A small network was shown many inputs. Here are its activations along a few directions, one row for each input.
Each table varies a few parts of the input and shows all the possible inputs, shuffled.
A made-up example of a description, with smaller parts first: one of 5 places around a ring, together with either a single point or one of 11 places around a ring or (one of 3 separate values, together with one of 4 places along a line).
Shared parts are said once, and a part with two or three values counts as separate values.

Rows:
x1: [ 29  -3  47   5  -9  37 -13 -46  -5 -22  27  17  11  36  46 -36 -46]
x2: [ 35   2  11 -30 -17  18   5  -9 -46  -6 -33  -7 -33 -20  -2  14 -51]
x3: [-28  23 -38  34  39 -47  32   9  59  22  -7  13  20 -51   7  24  25]
x4: [ 25   7   1 -52 -14  15   2  -9 -44  -5 -26 -13 -42 -11 -13  14 -60]
x5: [-18 -30   7  -5  33  17 -19  74  -4 -27  -5 -29 -47  24 -55  -9  14]
x6: [ -7 -35  18  18  29  19 -17  75  -6 -28 -12 -23 -37  15 -45  -9  24]
x7: [ 24  22  22 -30   1  48 -14 -28  25 -25   2 -13 -31  36   5 -35 -84]
x8: [ 37   2  52   9   5  34 -10 -38  18 -33   4 -10 -10  22  49 -31 -59]
x9: [ 37 -13  32 -13  -9   1   6 -19 -51 -13 -24 -10 -21 -26  31  18 -36]
x10: [-37  17 -43  30  24 -44  30   0  37  33  16  40  43 -38   4  19  39]
x11: [ 27 -26  41 -10  11 -16   8  21 -46   8 -38 -27 -10 -15   4  18  11]
x12: [-32  63 -73  -6 -32  -3 -15 -30  93  13  -2 -11 -11  16  -8  15  10]
x13: [ 21 -24  19 -26 -29   2   4 -28 -87   0  21  20  20 -10  15  -5 -22]
x14: [ 35  18  32  -8  -3  50 -12 -27  23 -26  -5  -8 -22  27  16 -35 -74]
x15: [ 14  -6  10 -49   7   0   5  31 -39  17 -40 -31 -32  -1 -40  15 -13]
x16: [-23 -64  27  22  17   3 -15  54 -46 -22  41   4  15  25 -28 -29  53]
x17: [-27  38 -48  28 -41 -14 -13 -49  65  15  23  20  33  15  32  13  48]
x18: [-22  59 -63  16 -36  -1 -12 -29  91  11  -9  -5  -1   8   3  14  20]
x19: [-18  43 -43  32 -27 -18 -11 -40  87   4   0  -7  10   2  35  18  35]
x20: [ 29 -18  27 -17 -24   4   4 -27 -74  -2   0  18   1 -12  28  12 -23]
x21: [ -5 -51  38  35  37   1 -15  64 -10 -35  -3 -25 -25  10 -11  -6  38]
x22: [ 24 -11  20 -27   3   2   7  31 -42  16 -47 -25 -22 -10 -29  15  -4]
x23: [-36  32 -56  20 -46 -16 -12 -50  51  16  44  22  52  17  18  -4  50]
x24: [-45  11 -50  22  19 -46  31  -2  24  34  38  42  61 -36 -11   3  40]
x25: [-42  43 -69  -5  34 -31  28  19  65  30  -9   8  -1 -37 -35  22   0]
x26: [-14 -57  34  31  22   5 -16  56 -32 -24  20   2  -3  24 -14 -11  51]
x27: [-31  38 -59  17  30 -29  31  20  64  29 -16  14   9 -46 -25  21  10]
x28: [ 21  -9  39  -3 -14  35 -13 -46 -19 -20  48  19  29  37  33 -53 -45]
x29: [ 10 -38  29 -23  -9 -14   8  12 -82  20   8   3  31   0 -12  -4  25]
x30: [ 18 -32  36 -14  -4 -12   7  13 -69  19 -14   1  12  -2   1  13  24]
Q: What do these inputs look like to the network?
A: one of 5 places along a line, together with either one of 2 separate values or one of 4 places along a line
Q: The inputs of x23 and x12 match in every part but the place on the line of 5. If x29 is changed in the same way as x23 into x12, which row does it become?
A: x15
Q: Change only the choice among 2 separate values in x10. List by row number the other rows that result.
A: x17
Q: Change only the place on the line of 5 in x16. List by row number the other rows that result.
A: x5, x6, x21, x26

Rows:
x31: [ 24  17  12 -21 -14  29 -12 -21   5 -12 -16 -14 -29  18   8  -6 -46]
x32: [ 22  -5  29  -5 -24  17  -7 -45 -25  -8  25  14  23  19  35 -22 -24]
x33: [ 23  15  13 -20  -3  23  -3 -24   4 -13 -11  -8 -23   6  12  -9 -56]
x34: [  7 -46  30  -3  -8 -11  -2  16 -77   1  10   6  16   0  -2   3  33]
x35: [ 12 -27  23 -12  24  -5  13  37 -48   3 -23 -10 -16 -20 -23  10  -4]
x36: [  7 -26  20 -13  18   6  -4  47 -33  -7 -24 -21 -32   2 -31   7   5]
x37: [ 16  -5  25   3 -22  27 -16 -34 -10 -19  25   8  10  28  29 -26 -22]
x38: [  1 -48  42  20  30   6  -5  40 -35 -21  17   2   4  12  -6 -21  19]
x39: [-37  14 -38  34  -6 -17  -2 -10  50  10  30  20  34   4   7  -2  45]
x40: [ 26  15  13 -21 -11  19   0 -26  -3  -6 -15  -6 -19   2  14  -4 -52]
x41: [-29  15 -41  18 -24 -31   5 -28  21  24  24  24  44  -9  17  14  52]
x42: [  0 -46  32  11  10   4  -8  34 -48 -14  16   2   7  13 -10 -14  28]
x43: [ 30  15  14 -21  -8  17   4 -31  -9  -3 -16  -3 -13  -5  16  -3 -55]
x44: [ 11 -26  19 -18  16  -9  11  36 -56   8 -22 -10 -15 -20 -21  14  -1]
x45: [-32  14 -35  25  -8 -27   8 -21  35  21  30  26  47  -6  15   3  44]
x46: [-26  35 -50   9   4 -25  15  -2  57  21  -9   7   7 -23  -9  20  17]
x47: [-28  37 -52  10   1 -15   2   3  66  15  -9  -1  -4  -8 -16  18  23]
x48: [  4 -26  19 -11  14  13 -14  53 -20 -16 -24 -34 -40  14 -36   2   9]
x49: [-30  36 -53  13  -3  -8  -8   9  78   7  -9 -14 -12   3 -21  12  27]
x50: [ 21  16  12 -18 -18  36 -22 -15  17 -22 -17 -27 -37  30   3 -12 -42]
x51: [-23  37 -53   3   0 -30  18  -8  42  28  -8  10  15 -30  -4  25  17]
x52: [ 17  -6  35  12  -2  29 -13 -28   4 -27  26   8   7  27  33 -34 -31]
x53: [  5 -46  36   3   9  -7   1  23 -63  -2  16   8  19   3  -4 -10  26]
x54: [  6 -27  21 -11  29   1   5  44 -34  -7 -19 -15 -26 -10 -28   4  -5]
x55: [ 24  -5  22 -11 -40  12 -10 -51 -39  -4  19  12  20  16  37  -9 -15]
x56: [-28  36 -50  12  12 -21  11   0  64  15  -4   4   3 -19 -11  15  13]
x57: [-22  36 -50  10   7 -27  19  -7  51  24  -9  10  13 -30  -6  21  14]
x58: [  8 -27  21 -13  21  -4   9  42 -41   0 -23 -13 -22 -13 -26   9  -1]
x59: [-36  13 -29  43  13 -16   1  -3  64   3  33  20  31   3  11  -8  36]
x60: [ 29  16  11 -27 -16  14   3 -32 -18   2 -14  -3 -11  -5  18   2 -51]
Q: What do these inputs look like to the network?
A: one of 3 separate values, together with either one of 4 places along a line or one of 6 places along a line
Q: List by row number the other rows that have the choice among 3 separate values in common with x59.
A: x39, x41, x45, x46, x47, x49, x51, x56, x57

Rows:
x61: [ 22  16   0 -47 -11   1   9   0 -28  25 -41 -22 -22 -10 -16  20 -29]
x62: [ 27  20  14 -18 -36  30  -6 -80 -10 -13  34  23  19  18  47 -30 -68]
x63: [ 31 -28  60  14 -29  34 -31 -33 -29 -31  24  -2  10  49  47 -31  -5]
x64: [ 17   2  20 -13  30  17  -3  29  20 -19 -37 -37 -49   3 -21  -4 -37]
x65: [ -1 -33  28   8  36  23  -9  60 -16 -27   0 -14 -29  13 -32 -21  -8]
x66: [-25  56 -65   1 -19   6 -15 -12  92   1 -15 -13 -28  11 -17  16   4]
x67: [-28  17 -29  28  11 -29  18 -13  44  28  24  30  53 -12   5  -4  38]
x68: [-25  40 -48  27  10 -30  20 -21  66  18   3  19  19 -35  23  21   8]
x69: [ 23 -16  11 -22  -7 -13  16   7 -65  10 -31  -2 -12 -36  -6  28  -9]
x70: [-42 -22 -27  27  -8 -32  -6  22  -2  12  33  10  39   4 -13   5  88]
x71: [  2 -53  37  -3  25  -9   6  40 -72  -5   7   7   2  -5 -16   0  20]
Q: What do these inputs look like to the network?
A: either one of 2 separate values or one of 4 places along a line or one of 5 places around a ring
